[ -1 -23  -2   0 -14  -4  -7   1  -8   1   1] : Tisut
[ -1 -30  -2   0   2   1 -19 -49  -5  -3   1] : Dafe
[ -1  18   1   1  -5  -1  15  38 -10   6   1] : zud
[ -1   6  15   1 -10   1  37  -5  -1  18   1] : lezu
[ -3  81  -1   0 -10   0  -5 105  10   1   0] : Nufov
asked: [-49  -5  -3]  Dafe
perm: [  6   1  -1  18   1   1  -5  -1  15  38 -10]  zud
perm: [-10  -5  -3  -1   0   0   0   1  10  81 105]  Nufov
key -> tag
[1] -> j78
[-30] -> j952
[5] -> j388
[-23] -> j825
[6] -> j612
[-24] -> j240
key lezu 2:   j612

[  2  17  -6  60  30  -3  12 -11] -> Nufov
[-6  6  3 -4 48  3 -4  3] -> tuk
[  0   5  -6 -86  12  -3  12  -7] -> kobap
[ 3 35  4  8 70 -6  7 -8] -> Kefof
[ -2  22   2  54 -14  -3   6  -4] -> rim
[ 2 61  0 22 -5  3  4 -3] -> Dafe
[ 14  18  18   9 -56  -5   9  18] -> nuzup
[ -1  14  -9  18 -56  -2   8  -7] -> zud
count nuzup: [18]  3
Table of tags by key:
[-87] -> j220
[-6] -> j983
[-86] -> j471
[-9] -> j243
[-5] -> j482
[3] -> j771
key kobap 3:   j983
asked: [ 14  18  18   9 -56  -5   9  18]  nuzup
count tuk: [3]  3
asked: [ -1  14  -9  18 -56]  zud

[ 46   6   3  17  -6 -42   6 -16  -2 -14 -12   9  16  10] = lezu
[-12 -38  -3  10   4  37   8   3 -23  -3  13  -6  29  -8] = kobap
[-112   32   12  -23   -3   -2  -22   -3   30   14    1   -2   23   -3] = Nufov
[ -3  -2 -22  -5  30   3  10  -2   7 -20   8 -14   2   2] = Tisut
[-12 -38  -3 -15   4  37   8   3 -23  -3  13 -35 -21   2] = Dafe
[ 12  13   3 -31  -4  30   1   4  14   5  -6   4  31   5] = Kefof
[-12 -38  -3 -15   4  37   8   3 -23  -3  13  -6  29  -8] = dorob
asked: [-12 -38  -3 -15   4  37   8   3 -23  -3  13  -6  29  -8]  dorob
asked: [ -3  -2 -22  -3  30]  Nufov

[ 17 -12  39 -39  21  -3 -12 -13 -18 -28  20   4  15  -6  38  -8  20  36
  28 -33  -9   0] : kobap
[-41  13 -37  49  -1 -68  11  17  21  34  -2 -16  23  19 -18  -2 -16   6
 -20  16   6  -6] : zud
[ 43   8 -28  16 -46  80 -27  39  19 -20  23  -2 -11 -82 -16  11  52  13
 -10 -33  -4 -61] : Tisut
[-60  17 -36  39  -7 -29 -17  16  -2  21  21 -33   7  -4  24 -35   6   5
 -35  -1  -2  22] : tuk
[ -5  -9  31  -8  14 -33  15  14  14  16  -2 -59  54  45  45 -30  44  21
  13 -15   7  13] : nila
[  5 -11  -5  24 -24  19 -22  31   9 -33  40  -9   9 -25 -46 -13  19  13
  -9 -18  43 -25] : Dafe
[ -2  -8   8 -30 -11 -18 -18  23 -11  17   1  34   6  50 -14  10 -24 -40
 -20   8 -11  34] : rim
[ 29  -7   8 -30  -9  26 -15 -20 -32 -27   9  -5   7 -15 -27  28   1  35
  61 -31 -13 -41] : dorob
[ 59 -49 -23 -12  38 -45  49 -26  25   8 -35 -16  23  39  37 -24   3   8
  37  -5  13  -4] : Nufov
[ 37 -17  16 -21 -36   6 -23  40  -2 -32  40  20  28 -27 -45  29   6  25
   9 -36  22 -34] : nuzup
[  4  -7 -12 -27  15 -60  17  -3   7  30 -26  19   3 105 -10  11 -38 -20
   1  20  -3   9] : Kefof
asked: [ 59 -49 -23 -12  38 -45  49 -26  25   8 -35 -16  23  39  37 -24   3   8
  37  -5  13  -4]  Nufov
count nila: [14]  3
count Dafe: [-9]  2

[  0 -10   9  -3   4   2   1 -19  -2   0 -16  -4  14   6  -2   0] -> Dafe
[  0 -16  33 -45  15 -65   3 -59  -2  -4 -65 -19  47  20  -8  -2] -> nuzup
[ 18 -57 -14 -27   7  19  15 -82  -9  20  71  -5  -6 -10  12   1] -> kobap
[ -1 -28  35 -26  17  11   4 -68  -6   0 -62 -17  53  21  -9  -2] -> Nufov
[  0 -13  12  -5   6   4   1 -26  -3   1 -20  -5  19   8  -3   0] -> tuk
[  33  -31  -28 -111    0   46   -1  -59   12   24   38  -28  -54   16
    4   21] -> dorob
[  33 -112    0   12   24   21   16   46    4  -31   -1  -28  -59  -28
   38  -54] -> lezu
[  3 -12  -4 -20  -2   3   3  -4  -6   7   9   1  -5  -1   2  -4] -> rim
[ 28 -43 -22 -78   3  34   5 -91   5  25  52 -28 -34   8   1  10] -> Kefof
[  23  -46  -27 -111   -1   41   -3  -28   18   18   61  -24    5   15
   -2    1] -> nila
[  0 -29  30  -1  15   6   3 -62  -5   1 -52 -13  48  19  -8  -1] -> Tisut
[ 1 -5 -2 20  0  1  1 -1 -2  3  2  0 -2  0  1 -2] -> zud
asked: [ -1 -28  35 -26  17  11   4 -68  -6   0 -62 -17  53  21  -9  -2]  Nufov
perm: [  16    4   21   33  -31  -28 -111    0   46   -1  -59   12   24   38
  -28  -54]  dorob
asked: [  33 -112    0   12   24   21   16   46    4  -31   -1  -28  -59  -28
   38  -54]  lezu
asked: [  1 -19  -2   0 -16]  Dafe
asked: [  0 -16  33 -45  15 -65   3 -59  -2  -4 -65 -19  47  20  -8  -2]  nuzup
key -> tag
[1] -> j112
[-4] -> j693
[2] -> j348
[-6] -> j418
[-5] -> j882
[20] -> j227
[24] -> j708
[-2] -> j774
[3] -> j994
[-3] -> j816
[0] -> j550
key zud 10:   j994
count nuzup: [-65]  2

[  8  53 -54 -49  53  22 -54   4] -> lezu
[ 38   4  78 -16  28   7 -34  27] -> Nufov
[-29 -85   1   5  11 -35  52  39] -> zud
count lezu: [52]  0
loc: [1]  zud, 3
loc: [7]  Nufov, 6
loc: [52]  zud, 7
perm: [-34 -16   4   7  27  28  38  78]  Nufov
loc: [78]  Nufov, 3
loc: [-35]  zud, 6

[ 31 -48 -31  27  34  37  62   1  -7  -2]  nila
[-31 -12 -11 -48  27  19 -47 -35 -24  30]  kobap
[ 31  27 -31 -48 -47 -24 -12 -11 -35  19]  zud
[ 25  20 -55   8  33 -95 -85  10 -54  22]  rim
asked: [-85  10]  rim
loc: [34]  nila, 5
perm: [-48 -47 -35 -31 -24 -12 -11  19  27  31]  zud
loc: [25]  rim, 1
tags:
[18] -> j760
[19] -> j206
[20] -> j150
[-12] -> j934
[-24] -> j258
key kobap 6:   j206
asked: [ 31  27 -31 -48]  zud
perm: [-24 -12 -11 -35  19  31  27 -31 -48 -47]  zud

[ 26 -53  57  49 -42 -31  -7  -3  13  60  16 -34 -35  15 -49  36 -28  -3
 -20 -51 -15] = Tisut
[ -1 -30  34  20 -35 -52  18  15  19  33   4 -42 -15  -6 -32  26 -35  28
 -23 -60 -32] = tuk
[  1 -30  36  22 -35 -51  17  15  19  34   5 -41 -16  -5 -32 -12 -34  28
 -22 -59 -31] = dorob
[-21  50 -54 -44  40  34   4   1 -13 -57 -13  35  33 -12  47 -34  28  -1
  21  52  17] = Dafe
[ 64 -74  75  84 -44  10 -37 -24  -1  85  33 -13 -52  47 -62  42 -10 -39
 -10 -25  18] = nuzup
[-65  49 -66 -80  18 -37  37  23   8 -75 -28 -14  37 -53  39 -36 -11  42
  -3 -10 -34] = kobap
[ 64 -74  76  84 -45   9 -36 -24  -1  85  33 -14 -53  47 -62  42 -11 -39
 -10 -26  18] = Kefof
[ 50 -69  76  76 -46  -1   9 -36 -39  40  17 -47  30 -22  10   7 -20 -24
 -16 -40   2] = lezu
[-30 -31   1  34  36   5 -41 -32 -51  15 -23 -35 -59  -5 -16  19 -34  28
  17 -12  22] = zud
[  7 -37  40  29 -36 -47  10   9  17  40   7 -39 -22  -1 -36  30 -32  19
 -23 -57 -27] = Nufov
[-50 -11 -11 -38 -16 -73  47  37  26 -18 -13 -50  15 -16   0 -11 -40  59
 -21 -59 -53] = nila
[ 49  -4   8  35  21  77 -46 -37 -27  16  11  55 -12  43   4  -3  43 -59
  24  65  55] = rim
loc: [-7]  Tisut, 7
Table of tags by key:
[40] -> j904
[-51] -> j679
[16] -> j910
[15] -> j965
[39] -> j951
key zud 10:   j965
count nila: [-10]  0
asked: [-35  15]  Tisut
perm: [-31 -59 -22  28 -34 -12 -32  -5 -16 -41   5  34  19  15  17 -51 -35  22
  36 -30   1]  dorob
asked: [ -1  85  33 -13 -52]  nuzup
asked: [-47  10   9  17  40   7 -39 -22  -1 -36  30]  Nufov

[-39  24 -70 -10  71  21  -8 -10 -16  37 -27 -36  24 -52  12  17  42  -3
 -14 -63  21  97  39  44 -49 -52   4 -31 -46] = nila
[ -46  -10   38  -11  -65   32  -55   34  -14  -18  -22   20   16   -8
   -2  -13  -43   13  -15   90   18   25  -65 -103  -33  -53  -15  -24
   37] = kobap
[-107   26  -58   34   51    5  -13   11  -23   47   59   42   -1    0
   43   24   32   49  -20   -5  -44    1   32   50   61    9   11   56
  -55] = nuzup
[-46 -10  38 -11 -65  32 -55  34 -14 -18 -22  20  16  -8  -2 -13 -43  13
  38 -58 -10 -89  50  68  70  38 -43   9  47] = lezu
[-16 -19  26 -56  35  45 -19   3  23 -20 -11 107  45   2 -53 -47  -5  32
  32 -64 -20 -71   7  67  71   4 -24   2  19] = Kefof
[ 60 -36  66  30 -67   7  15 -82 -32 -35  -8 -63   3  18  62  10 -26   1
  26  67  -3 -79   7 -33 -18  -2 -12  29 -38] = Tisut
[  29   26 -110   25   42  -26   21   25   21   50  -40  -71   23   -5
   54   40   50   -6  -21  -36   28   31   14   40  -35  -63   28   -2
   44] = tuk
[-46 -10  38 -11 -65  32 -55  34 -14 -18 -22  20  16  -8  -2 -63  45 -13
   3  -7 -15 -28 -22  81  77  25 -54 -26 -37] = Dafe
[ 48 -19  44   9 -29  18  51   0  24  47  -2  13 -11 -12 -42   9 -90  37
  32 -50   9 -65  66  57  52  89   1 -26  35] = zud
[ 54 -51  84   5 -40  15   8 -88 -28 -28  -7 -91  69   8  60  -6 -29  13
  24  69  -2 -32 -25 -54 -15  -9 -17  -3 -23] = rim
[-98  36 -48 -19  62  21 -26   2 -27  26   2   5  10 -57   4  15  41  22
 -14 -68 -11  78  45  33 -33 -49   3   0 -69] = Nufov
loc: [-47]  Kefof, 16
count lezu: [68]  1

[  -5   34  -52  -71   75   -3   12    0  -10   -2   16    1  -32 -112
  -12  -16  -42  -59  -74   92  -42 -104  -33   73   31  -23   23  -34
  -62   86   49   58]  tuk
[ 17 -18  -5  -1  14  -6  -8 -14  -1   1 -17   0 -37  27  -3   8   6  -4
  -2 -14  20  28  -3 -25  -4  19  15   9  54  21   4  23]  nuzup
[-33 -19  15 -33 -21  40 -43 -19 -90  46  34  -9  82 -47  63 -28  77 -46
 -27  -6  70 -91 -38  43  45  33 -20 -82 -31 -21  81   6]  rim
[-72  27  14  29 -57   4  26   3   7 -13  31   5  13 -35   1  -9 -52  19
  -4   9 -37 -15 -41  -2 -10 -20 -19   9 -62 -21 -41 -40]  Kefof
[-3 -5  6  3 -3 -6  2  0  3  6  4  1  3  4 -6 -2 -1  1 -2 14  1  1 -3  9
 -5  6  6  4  1 -7 -3  8]  nila
[  17   95  -52  -51  -52   88  -39    3   -3  -66   34    5  -37   27
   89   22   80   19  -64   93   30   -7 -101   24   23  -21  -20    4
   44  -12    9  -40]  lezu
[ -42  -19    4  -45   10   48  -43  -27  -92   46   33    0   85  -60
   61  -28   80  -52  -52    6   65 -110  -44   67   45   33    0  -88
  -52  -12   81   28]  Tisut
[  -2   27  -42  -71   75   -4   20    3    7  -14   19    4  -36 -100
  -12   -1   69  -51  -74   93  -42  -98  -19   73   17  -25   28  -24
  -60   89   25   45]  dorob
[-15  -3 -17 -42  30  12 -12  -6 -32  22  15  -3  15 -54  14 -17  43 -32
 -40  30   4 -66 -24  42  24   9   8 -45 -36  21  35  31]  kobap
[ -25   -2  -19  -68   42   27  -20  -13  -55   39   15   -6   32  -90
   24  -22   71  -56  -53   45    4 -110  -36   71   39   20   13  -62
  -57   39   73   36]  Dafe
[ -5   0  -4   3   2   1   3   1  -5  -5   0   3   1 -14   0  -6  -3   3
  -9   4  -3  -1  -8  -3  -2  -6  -6  -3   0  -2 -14   1]  Nufov
asked: [-28  80]  Tisut
loc: [-100]  dorob, 14
asked: [-6 -2]  nila
Table of tags by key:
[-3] -> j799
[-13] -> j274
[82] -> j980
[-2] -> j947
[-15] -> j844
[-14] -> j396
[81] -> j727
key Nufov 31:   j396
count tuk: [-11]  0

[-19  53  35  -6  23 -26 -32  21   6  31  20  14  12   3  -8 -30  11  -9
 -26  28 -33  26  54  -3 -14  21  10  21   1   4  -6  27  -6   1   3  -9
  23  19  55  21  -5  -6  54  -1]  nuzup
[-45   7 -13 -19 -12   9 -22  10 -58  33 -17  -1 -18  -2  14   3  -8 -13
  54 -38 -25   7  12   7   5  43 -16  22   5  36  -1 -11 -11  -4  -5 -27
 -14 -21  12 -35  63  17  -7 -10]  Nufov
[ 13 -10  12  -7 -20  10 -10   7   2 -26  28 -21 -16  14  12  10   5  21
  16   0   8  -7  10  19  13   9   5  11   1  17   7   3 -16 -10   9   0
  -7  -3  -9 -16  14  15 -13  -5]  tuk
[-26   6 -27  26  94  25 -28 -43  49  48 -13 -34 -40   2 -52  65 -63 -41
 -12  -3  -1 -14  12  47 -36   1  68  34 -20 -10  50  74  38  38 -29 -38
  39 -31  10 -71   2  15  16 -29]  kobap
[-64  43 -24  38  69  57  -5 -41  55  22 -56 -52 -40  39 -28  78 -58 -98
  20  22  43 -23 -35  20 -19  -8  -4  36   0   8   6 113  66  13   6 -12
  10  20  49 -26  49  56  49 -46]  zud
[ 2  3  8  1  3 -1 -1  2  8 13 -2  2 -8 -3  3  2  4  7  4 -1  1 -1  0 -6
 -2  8  2 -2 -7  6  4 -5  1  6 -3  0 -5  8 -1  3 -2  7 -2  1]  Kefof
[ 10   8 -32 -18  56 -61  10  26 -20  30 -30  17 -28 -30  16 -14   1  -2
  28  46  32 -30  38  21 -14 -35 -38  22  52  23  35  10  29 -36   1  23
  36 -63  43  -2 -19 -55 -12   6]  nila
[ 17 -16 -20  23   0 -24 -20  11 -14 -23 -12 -15   7  14  31  13  10   0
  -2 -11   0  55   7  -4  28 -12  -2  18  21  11   8  -7   3  -7  -4  10
   8 -10 -12   6 -10 -10  -1  11]  lezu
[  0  12 -15  -2 -28 -16 -24  29 -35  21  13 -44 -37  15 -49  21  -5  54
  12  43 -26  -5  -9 -11  27 -13  14  20  15  35  31 -10  40   2  14 -35
 -40  20  17 -35 -15 -15  -2  26]  Dafe
count nuzup: [55]  1
count nuzup: [21]  4

[ 17  -8  -3 -13  -9 -12   0  35   3  -1 -42 -21  39   9 -16  26  22  29
  -4  17 -32 -18   9 -34  23 -41] -> Dafe
[ 32 -24   7  -3 -10   9  11   1  27 -48  -6  16   4 -19 -47  18  17   0
  17 -31 -35 -19  -9 -19  16   3] -> Nufov
[ 17  -8  -3 -13  -9 -12   0  35   3  -1 -42 -21  39   9   0   0 -23  21
  33  19  23 -16  -8  30  -7   8] -> tuk
[ 20  18 -10 -35 -17 -11  -8  35  17   4 -27 -29  16  -2  30 -13  -4  70
  44  26  -1  13 -19  20   1  24] -> Tisut
[ 11  46 -53 -40  -9  -6 -36  12  34  36 -39 -51  37 -27  16   8 -13 106
  79  19 -31  44  -5   2   4  42] -> zud
[ 17  -8  -3 -13  -9 -12   0  35   3  -1 -42 -21  39  20   0   0 -23  21
  42  19  23 -16  -8  62  -7   8] -> kobap
[ 10   6  17 -27 -25   6   7  30   7 -13 -19 -10  24  29  39   8  -4  60
  38  16  -6   5 -20  11  14   4] -> nuzup
[  0  15  18 -24 -20  11  -8  17  10  -3 -30 -15  44  22  23  28 -15  68
  18   7 -17  12  -7  18  18   4] -> lezu
[ -3 -10  36 -25  77   9  -1  39 -17  15   0  43  34  33  18  48  36 -25
 -30 -27  -9  -1   4  32  83  16] -> Kefof
loc: [-34]  Dafe, 24
loc: [-47]  Nufov, 15
key -> tag
[-15] -> j34
[-20] -> j927
[18] -> j308
[-21] -> j304
[-16] -> j718
[-25] -> j710
[19] -> j791
key lezu 5:   j927
count lezu: [18]  4

[-19 -69  24  93 -54 -95  94 -30 -83  65   3 -48 -30] -> kobap
[-95  94 -31  93 -81 -95  94 -30 -83  65   3 -48 -30] -> zud
[-19 -69  24  93  23 -48  94 -30 -48  24  24 -48  24] -> Kefof
loc: [-54]  kobap, 5
asked: [-19 -69  24  93 -54 -95  94 -30 -83  65   3 -48 -30]  kobap
perm: [-30 -48   3  65 -83 -30  94 -95 -81  93 -31  94 -95]  zud
Table of tags by key:
[23] -> j540
[24] -> j985
[-95] -> j175
[-19] -> j741
key Kefof 1:   j741
asked: [-19 -69  24  93  23 -48  94 -30 -48  24  24 -48  24]  Kefof
count Kefof: [24]  4

[-10  90 -35   4] = zud
[-15  87 -50   4] = tuk
[ 87 -47 -35   4] = lezu
asked: [ 87 -50   4]  tuk
asked: [-47 -35]  lezu
asked: [ 87 -50]  tuk
loc: [-15]  tuk, 1
asked: [-15  87 -50]  tuk
asked: [ 90 -35]  zud

[  0 -12 -16   1  45  34  17 -27  44   4   7 -13 -30] = tuk
[ 74  -3 -31  20  -9   6   8  -3 -66  -7  17  38 -52] = rim
[ -2   8  -2   0 -13 -16   1  45 -27  14  11  31  47] = Nufov
[-51  20  47   0  27  14  11  17  82  23   1 -20  63] = zud
[  0   7  -3   1  11 -16   1  11 -29  13  11  32  10] = dorob
[-54  22  50   0  28  14  12  21  85  26   2 -19  70] = Kefof
[ -2   7  -2   0 -13 -17   1  45 -27  13  11  31  47] = lezu
count dorob: [10]  1
asked: [  0 -13 -16   1  45]  Nufov

